Here are a small network's activations along a few directions, averaged over the inputs that share one value of a field.
Related values have similar rows: they may be neighbours, one step apart, or belong to one group.
In the rows, zero is written as 500.
Strong random noise was added to every row along 6 fixed directions; ignore it. To show where, here is one row again and again, with new noise each time:
[371 609 548 514 388 634 704 349 648 419 743 356 507 537 589 749 815 463
 507 414 487 664]
[702 449 823 487 574 447 616 325 306 459 514 516 540 274 638 403 635 607
 451 541 509 464]
[644 375 242 463 508 485 479 415 572 344 538 378 359 590 354 723 534 672
 533 588 603 566]
[269 208 467 455 450 440 434 266 246 585 602 350 389 484 424 455 236 400
 577 648 399 530]
[571 562 907 541 528 527 664 393 394 534 491 572 625 276 766 384 577 481
 374 459 331 426]
[473 768 416 522 300 643 622 643 769 593 710 479 558 661 701 685 674 410
 408 273 533 415]
[201 409 495 512 430 475 516 381 403 635 638 435 478 518 585 429 377 343
 554 464 446 530]
[543 535 309 457 425 457 544 474 563 498 742 403 423 620 512 611 739 573
 593 394 833 545]


Dipe, 9 values:
t9: [167 753 632 593 374 487 554 833 603 880 528 691 664 553 912  90 315 209
 504 132 430 240]
t6: [618 505 567 461 500 630 476 424 650 207 532 453 445 526 287 648 698 606
 550 671 445 684]
t1: [346 531 357 570 628 528 421 616 532 506 332 620 574 548 391 502 451 423
 516 453 484 592]
t3: [473 522 478 577 553 479 594 486 609 469 433 469 541 480 527 505 522 536
 498 498 491 581]
t5: [794 497 702 397 494 560 501 405 319 308 457 376 513 371 252 771 691 602
 418 733 452 560]
t2: [546 312 442 340 444 606 326 471 274 517 491 316 369 509 141 626 398 474
 551 754 397 448]
t7: [368 560 625 378 344 580 444 525 409 595 530 378 514 517 394 610 485 300
 489 556 347 463]
t4: [517 462 372 459 399 547 398 422 529 422 625 466 458 660 265 562 517 515
 565 655 621 596]
t8: [566 411 571 496 470 548 553 422 464 466 514 435 450 434 515 594 399 524
 416 589 325 461]
The values of Dipe form 3 separate groups.
List the group mates of t9, in the order listed. -> t3, t8
List the group mates of t1, in the order listed. -> t5, t2, t7

Daf, 9 values:
h6: [415 547 587 558 627 343 457 571 449 660 417 729 577 438 692 108 445 447
 551 357 637 449]
h1: [599 489 747 443 405 554 487 483 359 575 571 504 554 436 552 417 432 429
 447 557 409 336]
h5: [595 535 378 525 501 539 414 647 618 484 399 561 492 575 443 490 373 536
 441 526 439 416]
h8: [517 463 479 495 538 445 502 483 563 449 468 469 457 477 536 561 461 545
 483 505 469 547]
h3: [474 292 485 461 543 370 526 318 299 436 515 376 384 422 408 426 500 605
 640 593 606 577]
h4: [313 553 212 455 416 542 402 624 581 594 630 410 447 703 347 616 553 385
 604 427 659 547]
h2: [595 447 485 540 638 446 540 405 507 351 447 562 457 414 529 537 605 660
 509 504 555 605]
h7: [357 709 613 597 572 453 498 676 532 619 331 721 700 467 650 294 484 359
 452 328 474 472]
h9: [523 537 430 497 420 454 522 583 451 690 633 512 517 559 618 398 476 465
 503 383 699 355]
The values of Daf form 3 separate groups.
List the group mates of h7, in the order listed. -> h4
List the group mates of h5, in the order listed. -> h6, h1
